A small network was shown many inputs. Here are its activations along a few directions, one row for each input.
In each table, some parts of the input vary, and every possible input appears once, in random order.
Descriptions start from the smaller parts, as in this example, which fits no table here: one of 6 places along a line, together with either a single point or one of 9 places around a ring or (one of 2 separate values, together with one of 8 places around a ring).
Shared parts are said once, and a part with two or three values counts as separate values.
(in the rows, 128 means zero)

Other details of the inputs shift rows strongly along two fixed directions, in all tables alike. That doesn't count.
These rows show it; all are for the same input, with only those details redrawn:
[172 104 114 123 110 106  26 202  87  90  93 138  83 135  90]
[100  34 150  54  69 103  94 133 141 148 185 126  77 162 149]
[157 180 102 192 151 134 109 103 152 107  51 106 185 129  69]
[156 180 103 191 150 134 110 102 153 108  51 106 185 129  69]
[ 87 113 137 125 111 131 177  34 206 164 140  94 180 154 126]

A family of inputs:
x1: [172 104 114 123 110 106  27 201  88  91  93 138  84 135  90]
x2: [ 73 152 127 131 121 136 194  48 189 160 155 105 168 118 186]
x3: [ 80  33 151  62  90 103 103 131 128 142 181 137  70 171 149]
x4: [156 196 109 188 150 158 121 100 148 128  54 135 168 108  85]
x5: [180 130 126 138 139  97  69 215  33  75 131 168  92  96  95]
x6: [ 78 119 148 116 140 144 188  30 182 171 140 128 179 143 138]
x7: [114  59 152  57  70 124 121 138 119 161 210 161  70 130 164]
x8: [114  65 160  70  66 105 140 146 110 149 230 151  69 115 161]
x9: [151 212  94 186 212 140 168 164 106  99  62 110 191 104 109]
x10: [141 225 103 207 165 158 147 118 129 102  63 110 144 107 142]
x11: [110 135 151 127 116 121 216  45 169 158 188 112 195 107 135]
x12: [ 90  56 165  37 127 135 124 154 127 161 189 141  73 165 151]
x13: [113  67 162  70  78 144 141 140 113 159 204 153  43 143 176]
x14: [157 203 118 201 158 178 138 105 141 125  47 128 139 122  97]
x15: [ 86 138 122 136 114 132 224  65 178 169 155 110 179 108 185]
x16: [158 124 117 128 164 125  45 234  77  84  84 133  71 156  74]
x17: [100  67 144  76  78 123 161 166 106 150 194 136  49 130 219]
x18: [ 75 126 127 128 144 120 226  61 159 157 155 114 193 117 183]
x19: [163 210 113 181 211 161 147 140 114 109  74 129 185 119  67]
x20: [166 219 119 196 207 141 163 150 103  95  91 120 184 103  63]
x21: [109 128 143 114 120 140 197  37 179 171 168 121 196 122 138]
x22: [138 226  99 181 218 145 138 147 117  90  63 105 180 114 110]
x23: [185 142 133 152 115 127  90 218  49  89 132 156  48 102 114]
x24: [ 62 140 132 123 150 125 196  43 170 148 156 109 182 127 184]
x25: [163 121 120 150 111 137  52 207  86  94  84 138  32 149 105]
x26: [178 121 120 122 142 116  51 207  43  88 113 178  92 112  99]
x27: [147 189  99 205 143 145 116 105 158 113  48 113 160 129  73]
x28: [180 116 102 118 121  95  66 231  54  91 115 148 104  89 149]
x29: [ 98 122 146 110 120 144 180  31 195 177 142 116 187 133 138]
x30: [166 129 107 113 127  99  36 214  65  82 116 143  92 100 151]
What do these inputs look like to the network? -> one of 5 places along a line, together with either one of 2 separate values or one of 4 places along a line
Changing only the place on the line of 5 turns x30 into x24. The same change can be made to x21. Which row results? -> x26
Which other rows does x18 become when the choice among 2 separate values takes its other values? List them by row number. -> x24
Which other rows does x13 become when the place on the line of 4 takes its other values? List them by row number. -> x14, x23, x25
Which other rows does x17 become when the place on the line of 5 takes its other values? List them by row number. -> x9, x15, x18, x28

A family of inputs:
x31: [140 187 128 185 150 166 165  98 147 131  99 127 137 122 110]
x32: [129 175 127 175 150 154 178  27 186 143  94 111 205 145  72]
x33: [127 186 123 184 154 139 203  53 159 142 114 121 226  85 116]
x34: [158 174 103 154 183 115  99 180  84  89  77 136 164 103 111]
x35: [173 140 134 126 143 118  92 194  61 100 134 158 110 106 100]
x36: [159 128 109 137 135 104  75 189  67  88 118 142 125  91 136]
x37: [153 113 123 125 145 124  58 181 100 100  96 132  99 145  74]
x38: [ 80  70 158  55 120 113 164 143 125 153 219 134 111 145 160]
x39: [150 120 108 113 135 112  44 183 109  97  90 125 109 139  97]
x40: [ 88  71 141  86  78 120 146 113 149 152 182 125  72 140 208]
x41: [ 96 154 121 144 149 151 176  83 167 151 110 102 145 139 164]
x42: [150 146 123 138 145 136  95 200  87 101  95 138  65 137 115]
x43: [112 128 121 143 114 122 146  60 183 141 113 101 180 141 128]
x44: [106  48 154  70  58 115 122 101 156 166 187 131 103 146 145]
x45: [ 98  81 147  84  61 131 156 113 140 165 192 137  69 138 186]
What do these inputs look like to the network? -> one of 3 separate values, together with one of 5 places around a ring
Changing only the choice among 3 separate values turns x39 into x34. The same change can be made to x44. Which row results? -> x33
Which other rows does x35 become when the choice among 3 separate values takes its other values? List them by row number. -> x31, x32

A family of inputs:
x46: [ 95 102 151 100 124 151 158 123 160 165 129 107  91 175 133]
x47: [143  79 138  72 129 137  89 246  62 117 153 147  17 150 152]
x48: [ 84 136 153 148 110 167 198   4 202 174 152 112 156 159 105]
x49: [125  55 134  52  68 109  36 161 112 141 160 149  52 148 166]
x50: [119  29 151  47  98  81  67 200 101 123 190 125  81 157 107]
x51: [131 212  75 240 153 140 138  67 184 101  25  88 196 124 101]
x52: [ 85 134 167 114 162 156 211  70 152 155 181 120 140 159 131]
x53: [137 101 129 123  84 151 108 148 142 142 121 136  64 159 129]
x54: [133  72 124  94  95 119  76 120 117 138 136 151 121 134 115]
x55: [121 195 108 163 159 146 165  92 150 138 113 134 194  93 157]
x56: [136  68 157  73 125 119  49 211  85 111 156 164  14 163  98]
x57: [161 172 105 163 165 124 129 140  93 112 100 161 184  84 110]
x58: [196 176  98 171 196 117  34 193  77  77  17 151 160 120  41]
x59: [142  62 146  74  75 102  98 133 102 139 170 164 102 104 155]
x60: [177 193 104 191 157 108 136 164  98  87 103 131 198  85  78]
x61: [175 179  77 187 191 117  44 249  47  41  43 125 103 112 113]
x62: [142 132 140 144  85 156 158 121 141 148 127 128  95 122 151]
x63: [ 73 112 137 135  77 118 203  35 198 157 164  93 148 127 208]
x64: [213 192  92 177 201 101  74 219  56  56  64 121 166 105  45]
x65: [116 209 120 194 156 176 238  76 167 155  99 110 180 108 135]
x66: [124  98 132  59 143 122  78 194  84 117 153 145  88 135 170]
x67: [143  82 131 101  78  95  93 138 129 118 152 121 126 141  92]
x68: [107 130 158 116 121 140 179 111 117 147 190 150 101 120 142]
x69: [145 114 157 127  89 139 118 129 110 125 160 155  71 112 122]
x70: [105  97 153 118  77 104 207  35 188 172 203  99 189 118 144]
x71: [ 78 120 122 112 108 105 182 109 133 138 163 107 117 116 203]
x72: [ 47  81 134  96 119 114 159  87 184 151 150  88 121 170 175]
x73: [ 89 110 147  87 162 132 193  70 145 156 162 123 193 139 145]
x74: [134 168 107 147 177 142  82 136 138 116  58 118 159 129  99]
x75: [162 230  94 216 157 155 143  59 165 123  46 115 216  74 116]
What do these inputs look like to the network? -> one of 5 places around a ring, together with either one of 2 separate values or one of 4 places along a line
Changing only the place on the ring of 5 turns x71 into x61. The same change can be made to x57. Which row results? -> x73
Which other rows does x63 become when the place on the line of 4 takes its other values? List them by row number. -> x59, x70, x75
Which other rows does x55 become when the place on the ring of 5 takes its other values? List them by row number. -> x49, x66, x74, x75
Which other rows does x47 become when the choice among 2 separate values takes its other values? List them by row number. -> x52
